These are the activations of a small neural network, seen along a few directions. Each row is one input.
Each table varies a few parts of the input and shows all the possible inputs, shuffled.
A made-up example of a description, with smaller parts first: values(3) and (point or line(11) or (ring(5) and line(6))).
Shared parts are said once, and a part with two or three values counts as separate values.
In the rows, 128 means zero.

A family of inputs:
row 1: [ 60 157 149 117 196 139 101 165 129 141  33 129 136 157 120 177 149 103]
row 2: [173  81 118 127  95 141 143 129 115 132 197 149 141 117 144  96  73 143]
row 3: [ 87 137 142 103 162 141 104 126 124 129  97 130 106 156 133 165 156 128]
row 4: [177  96 117 141  86 130 147 125 125 129 191 137 140 110 136  94  91 140]
row 5: [173 105 113 141  87 120 150 121 127 134 189 128 140 103 132  96  98 137]
row 6: [141 105 122  96 119 137 113  77 126  92 151 136  78 148 141  99 147 159]
row 7: [139 106 120  98 118 138 115  69 129  89 149 129  77 146 135  92 145 155]
row 8: [137 123 119  99 112 127 119  81 133  87 147 128  78 140 135 103 161 155]
row 9: [106 147 141 162 149 121 133 189 130 172  92 122 180 113 118 179 111  92]
row 10: [171  91 114 136  88 135 144 128 118 132 193 143 138 114 139  94  79 140]
row 11: [119 161 131 166 139 117 147 169 125 165 133 124 168 105 118 159 122 103]
row 12: [ 86 201 141 139 160  93 120 128 148 121   6  82 135 125 100 153 193 103]
row 13: [137  98 120  87 113 149 110  83 123  93 152 144  78 152 148 104 136 160]
row 14: [121 132 133 152 140 130 143 173 120 166 141 137 165 117 120 153 103 106]
row 15: [119 194 137 184 129  86 152 172 149 157  45  84 194  90  92 151 141  84]
row 16: [173 118 113 146  86 114 152 127 128 127 189 128 137 100 128  95 106 136]
row 17: [ 71 155 145 120 180 133 104 145 131 132  53 123 122 148 125 177 162 108]
row 18: [ 85 157 142 111 161 127 107 119 133 128  89 116 110 146 130 172 174 124]
row 19: [136 114 118 100 116 129 119  80 133  92 149 134  78 144 134  99 154 157]
row 20: [134  87 124  86 127 152 112  85 121  90 159 155  82 156 146  96 127 161]
row 21: [173 100 111 146  87 126 150 116 124 127 191 130 138 110 127  83  90 136]
row 22: [ 97 151 145 158 168 131 130 208 125 181  70 129 194 119 116 179  99  85]
- What is each input in this table made of? => values(2) and (point or line(4) or line(6))
- The inputs of row 18 and row 11 match in every part but the values(2) part. If row 7 is changed in the same way as row 18 into row 11, which row does it become? => row 21
- Which other rows does row 5 become when the line(6) part takes its other values? List them by row number. => row 2, row 4, row 10, row 16, row 21

A family of inputs:
row 23: [164 115 126 144  94 116 161 133 120 143 208 135 151  86 130  99  80 151]
row 24: [116 170 107 128 130 103 135  87 126 117 138 104  94 121 132 144 189 129]
row 25: [134 166 146 181 111 117 148 198 132 177 108 112 170  84  98 156 117  94]
row 26: [141 130 148 139 141 120 148 105 150  95 106  98 144 144 126 116 139 137]
row 27: [177  79 111  99 111 164 113  97 139  97 187 140  84 160 174  87 101 176]
row 28: [153 110 116  99 111 138 133 110 141  80 154 146 105 139 145  88 107 141]
row 29: [125 133 119 100 115 102 124 129 144  94  85 122 102 145 131 119 156 150]
row 30: [122 144 125 152 138 102 148 153 154 165  77 120 185 110 120 143 129  97]
row 31: [153 148 100 181  92 101 156 162 132 163 149 111 146  92  87 115 115 111]
row 32: [155  69 110  93 102 149 115  90 134 105 177 173  62 165 167  90 124 183]
row 33: [102 147 141 131 125 129 109 145 159 134  53 123 123 123 106 141 145 100]
row 34: [204  80 105 131  92 136 156 132  98 162 238 145 126 105 133  90  68 143]
row 35: [109 153 142 103 147 107 118 138 144 120  36 133 128 140 139 153 165 134]
row 36: [100 159 142 178 149 107 121 208 103 190  97 124 184 106 129 194  90  78]
row 37: [116 129 111 106 115 123 121  58 106 109 195 134  81 111 140 123 154 150]
row 38: [ 70 138 142 109 179 142 115 183 140 147  47 131 144 138 124 178 127  95]
row 39: [ 60 124 149 119 179 147 121 172 124 152  51 116 159 145 108 172 128  92]
row 40: [138 107 125 131 117 157 138  90 124  94 163 135 110 147 108  68 116 132]
row 41: [ 77 170 139 126 139 103 112 107 136 154 101 123 110 112 110 171 207 109]
row 42: [109 143 150 135 165 126 123 118 139 142  57  88 151 142 110 124 148 112]
row 43: [202  70 116 117 102 143 127 106 106 112 217 141 148 126 153  96  77 162]
row 44: [162 118 132 145  87 145 144 133 124  92 190 145 154 111 134  88  99 134]
row 45: [ 73 159 148 108 176 126 103 177 124 129  36 146 137 167 148 194 135 117]
row 46: [ 46 189 152 140 169 137  98 152 114 154 102 135 120 140 115 212 178  94]
row 47: [180  63 130  99 103 168 110  76  89  96 188 129 103 142 140  87  97 152]
row 48: [155  87 114  90 114 133 108  57  87 125 231 138  62 130 149 111 144 153]
row 49: [148 151 114 168 112 114 155 131 150 123 126 113 170 115 116 108 127 126]
row 50: [130 136 116 127 131 115 127 119 165 116 102 107 109 143 105  97 143 132]
row 51: [131 106 118  84 118 125 136  88 130  94 139 157  90 138 149  93 121 170]
row 52: [ 88 147 146 178 175 144 116 184 107 158  81 119 188 112 116 179 113  86]
- The inputs of row 25 and row 30 match in every part but one. If row 23 is changed in the same way as row 25 into row 30, which row does it become? => row 44
- What is each input in this table made of? => line(5) and line(6)
- A walk changes only the line(6) part. It starts at row 31 and steps to row 49. List the rest of the walk in order. => row 26, row 50, row 29, row 24
- Which other rows does row 24 become when the line(5) part takes its other values? List them by row number. => row 37, row 41, row 46, row 48

A family of inputs:
row 53: [163 146 128 198 106  97 172 208 127 189 143 116 224  68 110 135  66  90]
row 54: [138 101 122 100 117 133 118  86 125 102 169 133  92 141 140 101 135 155]
row 55: [219  94 107 168  60 111 174 139 117 153 232 134 173  72 132  71  54 137]
row 56: [140  82 124  97 125 152 116 111 113 119 174 156 100 148 148 112 105 152]
row 57: [ 94 138 144 136 163 146 121 168 124 153  86 137 155 136 128 176 120 104]
row 58: [ 91 169 135 137 151 115 119 133 142 122  46 106 129 137 108 149 169 108]
row 59: [ 91 150 139 134 159 135 121 159 125 148  81 131 145 133 123 175 138 105]
row 60: [ 90 176 139 133 161 112 122 138 135 129  67 111 132 131 114 155 166 113]
row 61: [143  92 124  96 117 151 117 102 125 111 172 146  91 147 147 113 120 152]
row 62: [139 120 117  97 110 123 120  75 130  87 158 128  77 139 136  94 156 159]
row 63: [135 116 115 104 108 129 117  70 135  83 136 124  74 148 129  88 160 154]
row 64: [ 95 152 143 134 158 130 119 148 137 140  71 115 143 135 119 165 147 107]
- The inputs of row 61 and row 59 match in every part but one. If row 56 is changed in the same way as row 61 into row 59, which row does it become? => row 57
- What is each input in this table made of? => values(2) and (point or line(5))
- Which other rows does row 53 become when the values(2) part takes its other values? List them by row number. => row 55

A family of inputs:
row 65: [160  85 112  98  98 137 125  81 123 102 178 135  88 137 137  79 112 157]
row 66: [169  96 113 102  95 123 122  89 132 105 184 126  86 134 144  95 130 166]
row 67: [175  74 116 111  89 149 139 101 108 109 232 161 104 125 147  77  85 154]
row 68: [ 77 180 151 168 181 118 128 218 136 181  20 115 208 114 108 200 125  75]
row 69: [167  85 105 113  86 134 133  87 124 112 213 151  96 129 148  88 122 165]
row 70: [170  78 117 103  98 143 137  96 122 108 205 143 108 134 138  80  93 160]
row 71: [159  86 117  81  99 143 114  56 130  77 176 142  69 147 155  87 145 178]
row 72: [ 52 192 151 148 189 113 113 179 133 153  27 106 156 139 108 194 162  86]
row 73: [178 108 122 159 100 128 153 122 118 148 189 127 160 102 128  98  87 131]
row 74: [ 68 183 152 163 184 121 127 213 138 172  18 115 190 125 106 204 130  76]
row 75: [182  82 108 112  78 135 133  97 111 117 232 156  87 119 156  91 108 159]
row 76: [155  77 114  84 103 150 113  57 126  77 166 137  66 147 144  75 128 165]
row 77: [144 150 122 150 115 107 150 124 124 133 159 120 144 102 120 110 125 127]
row 78: [ 55 194 153 136 190 124 116 162 132 139  26 107 147 141 103 195 177  90]
row 79: [ 55 186 147 159 179 119 120 202 140 172  21 112 175 130 106 208 156  75]
row 80: [ 51 193 154 131 201 117 110 153 134 141  19 108 131 149 107 186 179  97]
row 81: [158 126 121 156  92 115 146 141 145 130 111 114 161 102 120 109 112 117]
- What is each input in this table made of? => values(3) or line(6) or (values(2) and line(4))
- Which other rows does row 75 become when the line(4) part takes its other values? List them by row number. => row 66, row 69, row 71
- A walk changes only the line(6) part. It starts at row 80 and steps to row 78. List the rest of the walk in order. => row 72, row 79, row 74, row 68
- List by row number the other inputs of the same sort as row 77. => row 73, row 81
